Here are a small network's activations along a few directions, averaged over the inputs that share one value of a field.
Related values have similar rows: they may be neighbours, one step apart, or belong to one group.
(in the rows, 500 means zero)
Strong random noise was added to every row along 12 fixed directions; ignore it. To show where, here is one row again and again, with new noise each time:
[592 693 534 536 242 699 383 716 503 421 524 562 805 523 629 562 530 821
 524 692 601 678 295 481 428]
[629 677 236 399 343 489 375 343 624 484 585 510 505 654 477 614 501 647
 512 664 443 667 342 488 377]
[345 383 648 650 256 535 574 679 400 585 580 619 722 560 602 381 364 622
 511 409 646 416 530 486 592]
[486 449 668 651 535 536 585 530 643 313 546 401 467 633 598 393 591 373
 501 431 562 419 690 461 551]
[461 560 679 658 746 285 543 695 547 625 486 382 595 451 426 575 356 468
 297 473 603 487 470 450 439]
[640 621 446 703 296 500 394 492 662 312 336 464 543 524 684 361 667 289
 547 526 406 495 592 512 455]
[504 440 652 549 605 754 406 732 529 315 572 274 606 401 688 412 722 512
 534 608 545 511 556 477 644]
[608 520 802 446 442 471 613 477 425 594 536 609 455 526 467 466 318 631
 623 560 378 609 436 474 397]
[481 488 353 530 464 481 475 327 540 483 348 787 448 571 409 645 453 348
 486 383 590 417 435 556 525]
[613 553 443 470 675 363 472 597 468 420 458 423 511 401 467 589 563 579
 439 374 524 613 465 636 546]
[433 321 634 645 532 696 508 524 599 548 330 559 363 497 512 343 612 590
 484 473 460 702 767 607 356]
[397 490 611 533 349 433 601 686 401 480 519 583 652 152 326 300 756 667
 596 320 589 797 699 478 451]
[516 676 205 637 333 311 415 658 429 482 624 324 844 558 595 524 490 519
 368 407 683 504 536 569 649]
[674 589 594 392 421 787 500 368 528 341 546 628 458 736 560 627 480 641
 632 656 510 609 419 527 478]


ZEVET, 21 values:
sug: [568 639 516 472 511 453 644 316 587 346 449 627 400 566 312 596 575 386
 525 424 566 514 522 430 418]
zus: [326 385 450 390 669 198 612 489 618 427 724 403 398 490 349 516 522 505
 395 310 567 363 509 381 477]
rure: [314 511 470 579 598 431 559 479 593 465 600 505 498 596 459 596 518 442
 362 386 765 384 647 427 465]
gosub: [451 550 146 349 342 241 420 386 550 417 676 393 539 356 397 450 645 368
 563 476 412 407 366 342 559]
tadam: [620 561 537 404 667 363 598 347 509 436 484 406 314 441 390 486 574 250
 574 471 361 456 535 455 536]
kerar: [677 742 481 461 614 234 584 638 577  81 520 461 555 513 511 722 613 658
 424 257 684 475 286 539 523]
pugo: [687 639 662 497 496 656 470 538 536 341 460 440 500 534 620 504 555 595
 541 674 427 607 475 492 377]
tuda: [417 461 562 556 558 719 461 616 524 467 385 564 516 400 515 524 615 554
 488 555 583 488 424 470 501]
fet: [649 645 497 500 372 764 521 384 422 222 463 502 528 518 532 461 732 351
 663 525 544 600 748 529 569]
puva: [512 528 545 333 538 840 423 550 278 510 401 742 645 350 425 716 474 558
 583 641 580 502 240 511 606]
sila: [303 304 188 379 510 344 474 438 276 693 578 532 474 299 389 458 490 502
 473 274 519 483 632 620 642]
tonop: [541 479 863 493 515 593 609 545 353 564 489 646 517 416 447 480 399 494
 623 536 500 546 501 469 498]
tus: [310 257 384 343 439 568 503 484 653 354 576 566 397 468 470 427 677 592
 582 465 467 324 308 392 585]
muri: [543 551 468 429 570 569 611 404 393 568 544 400 452 634 428 510 470 462
 519 521 507 574 672 558 589]
takib: [380 437 702 689 315 357 688 464 604 396 629 452 454 602 609 240 530 305
 564 330 523 293 791 340 489]
sifa: [145 435 483 630 398 367 582 596 800 608 570 483 587 483 360 376 557 397
 381 571 583 305 404 158 395]
numog: [559 627 737 489 476 415 711 629 654 152 679 357 521 574 461 416 676 739
 510 409 587 643 635 406 340]
kam: [524 454 729 581 592 678 585 589 614 444 393 414 389 600 604 406 573 552
 501 555 473 496 568 503 489]
furo: [507 638 604 448 774 592 512 582 532 359 457 577 539 475 409 778 552 588
 384 485 741 548 473 504 430]
dufa: [500 476 439 448 391 472 519 387 522 483 476 564 414 494 525 452 518 402
 608 492 406 351 358 442 581]
gufip: [375 481 354 463 506 624 303 631 560 614 516 508 635 457 544 610 486 686
 356 677 587 523 373 462 365]
ZEVET is arranged as a 3 by 7 grid.
Q: Name the neighbours of zus, in listed order.
A: sila, numog, gufip
Q: Name the neighbours of dufa, in listed order.
A: tadam, tuda, kam
Q: Name the neighbours of sifa, in listed order.
A: tus, muri
Q: Name the neighbours of fet, in listed order.
A: sug, gosub, pugo, tonop
A value of ZEVET combines one of 3 hidden first parts with one of 7 second parts; all combinations occur once.
Q: Changing only the second part turns tadam into pugo. dufa has the same second part as tadam; what does that change turn dufa into?
A: kerar
Q: Changing only the second part turns gufip into sifa. furo has the same second part as gufip; what does that change turn furo into?
A: muri
Q: Changing only the second part turns takib into tuda. sila has the same second part as takib; what does that change turn sila into?
A: sug
